These are the activations of a small network on made-up records, seen along a few directions, one row for each record.
Here are examples, each followed by its value of one field, NUP.
The largest differences between rows may come from other fields.
(in the rows, 500 means zero)
Strong random noise was added to every row along 2 fixed directions; ignore it. To show where, here is one row again and again, with new noise each time:
[544 589 563 489 521 783 539 621 470 611 565 296 280 776 699 578 482 492
 410]
[516 658 542 441 486 789 486 593 377 655 565 291 263 782 724 603 554 468
 482]
[553 307 530 620 645 653 579 424 507 494 495 368 591 534 542 537 407 543
 382]
[524 501 527 516 556 719 513 492 407 588 528 330 430 653 638 579 506 498
 460]

[519 323 547 642 514 396 656 495 729 337 536 528 596 475 404 495 325 554
 272]	lapu
[532 532 453 546 407 514 475 588 639 454 579 507 405 524 463 545 405 507
 437]	lapu
[527 685 625 441 358 736 523 703 460 574 557 390 178 822 693 553 480 448
 501]	bulos
[531 595 586 467 465 452 573 629 625 488 550 487 442 588 523 520 452 481
 419]	lor
[513 580 463 441 434 463 530 533 484 543 544 506 496 469 538 480 495 467
 582]	vip
[614 231 551 648 664 502 623 517 768 346 367 457 566 472 499 451 266 626
 307]	suz
[550 307 477 605 656 448 471 284 495 416 365 437 770 282 409 472 416 558
 510]	vip
[502 296 480 689 628 568 525 231 480 506 357 496 679 440 450 504 454 559
 434]	zagu
[418 627 428 339 367 466 370 412 384 473 536 550 497 413 509 504 619 452
 626]	zenuz
[409 703 504 417 366 532 433 499 340 599 537 415 413 621 563 633 629 418
 585]	til
[542 323 556 545 610 404 589 530 698 361 445 436 540 501 428 455 369 482
 381]	dep
[444 439 471 553 565 481 489 311 383 487 457 513 521 380 472 544 617 534
 646]	ronu
[479 712 529 359 404 460 438 545 437 601 542 522 381 650 587 570 612 450
 562]	mavok
[523 325 524 572 511 415 617 580 847 270 568 586 546 401 408 360 275 544
 296]	zenuz
[487 480 465 573 482 511 582 555 544 442 490 500 386 514 574 497 495 550
 452]	vemis
[511 344 522 584 585 361 588 425 634 397 453 610 665 427 444 516 408 545
 424]	bodu
[456 407 452 473 478 419 515 438 515 501 487 568 641 380 419 453 525 452
 564]	gav
[427 605 415 373 439 502 357 329 234 623 418 565 586 443 567 615 674 496
 722]	bodu
[381 482 428 381 397 253 409 320 402 367 533 632 667 281 394 519 616 444
 641]	zenuz
[581 242 500 618 751 528 619 346 529 440 424 500 708 375 470 519 386 582
 457]	zimo
[495 524 497 552 452 466 504 660 538 433 556 496 314 611 503 562 499 552
 547]	vemis
[511 429 523 531 578 535 496 535 613 457 418 405 481 542 503 412 420 490
 444]	dep
[513 449 486 664 545 625 509 522 639 423 453 463 445 556 519 536 386 542
 446]	vemis
[412 613 446 412 462 531 417 411 365 597 472 509 540 477 508 499 630 412
 646]	gav
[497 714 574 422 319 592 460 635 490 633 578 410 341 620 628 546 572 467
 550]	lor
[480 347 523 541 575 380 602 445 618 404 463 560 662 410 367 482 446 476
 443]	gav
[543 358 525 540 590 490 542 585 636 454 466 400 463 489 514 449 441 480
 413]	dep
[503 674 511 407 376 554 506 681 578 594 560 534 284 683 661 512 506 483
 507]	bodu
[574 508 651 579 513 748 663 716 686 505 517 332 246 800 625 526 331 581
 328]	bulos
[566 681 526 399 517 647 445 617 415 604 508 322 275 633 656 599 528 496
 532]	vip
[531 605 465 526 490 508 541 517 477 493 490 492 380 481 603 527 546 527
 535]	suz
[565 396 500 506 556 559 543 574 600 465 467 367 458 592 532 474 341 522
 374]	gasa
[524 586 611 538 418 611 626 686 686 487 554 417 213 789 626 556 409 507
 295]	zagu
[458 503 535 544 529 599 504 351 375 551 466 384 519 573 567 610 564 478
 578]	bulos
[473 668 526 485 403 715 453 512 422 605 462 397 291 711 660 565 566 513
 470]	zagu
[524 150 502 689 665 311 689 419 738 302 458 572 807 330 277 468 254 558
 285]	til
[450 478 473 507 503 425 538 356 473 408 451 548 548 426 480 561 582 458
 611]	ronu
[449 573 527 487 462 558 492 451 384 566 498 375 453 624 573 585 560 451
 537]	gasa
[483 644 502 493 431 646 459 554 391 652 538 368 323 614 597 570 574 489
 470]	til
[474 549 486 464 554 457 512 351 368 536 444 485 569 478 537 572 579 472
 636]	zimo
[542 452 408 555 478 463 471 523 515 476 497 460 521 517 439 481 462 501
 547]	gasa
[512 447 525 566 407 503 612 624 707 455 578 496 423 564 503 474 357 551
 325]	lapu
[430 607 395 389 422 409 320 215 169 651 453 529 707 293 478 558 724 434
 779]	lor
[479 551 458 440 511 496 382 315 333 608 430 535 626 439 502 547 603 518
 611]	mavok
[527 482 498 500 503 469 473 442 520 564 462 549 540 488 491 472 499 537
 490]	mavok
[571 579 530 550 469 457 556 717 686 402 514 487 328 686 561 551 435 521
 469]	suz
[587 439 552 614 639 605 666 559 716 472 473 446 464 575 560 435 307 551
 366]	zimo

Which value of NUP does each new row have?
[446 549 408 369 272 237 458 471 387 376 546 673 635 378 355 437 650 491
 643]	zenuz
[488 714 481 333 376 546 402 504 332 630 513 475 474 531 586 567 631 450
 639]	lor
[546 638 556 465 438 560 529 643 592 580 521 458 359 608 566 474 464 506
 438]	lor
[470 517 591 537 473 625 544 529 508 561 554 387 374 670 587 537 464 531
 529]	bulos
[489 448 469 490 514 489 528 435 519 534 465 523 562 429 434 466 503 462
 520]	gav
[470 751 356 385 270 444 341 578 373 560 584 521 347 589 515 556 636 450
 660]	lapu
[501 510 514 498 595 587 442 526 488 531 449 355 415 549 572 476 531 467
 491]	dep
[560 755 530 417 458 661 546 662 521 593 539 403 274 682 644 513 462 477
 482]	vip
[546 345 535 615 600 459 550 464 686 451 452 569 649 456 443 411 364 580
 365]	mavok
[436 481 414 545 504 497 407 273 250 601 437 439 642 352 473 608 643 464
 587]	til
[497 697 530 480 576 671 510 558 426 632 481 390 304 650 691 559 552 484
 541]	zimo
[537 463 521 593 648 532 476 454 517 486 430 370 539 433 543 503 464 525
 466]	vip
[562 571 574 529 498 562 581 660 703 509 547 466 428 594 551 442 370 509
 362]	lor
[495 565 517 516 580 596 525 450 476 562 440 444 470 552 588 492 477 534
 549]	zimo
[553 417 569 557 538 372 520 533 577 420 564 650 562 485 465 424 409 482
 411]	mavok
[459 419 488 442 448 383 479 441 416 448 452 631 658 368 375 469 519 445
 590]	gav
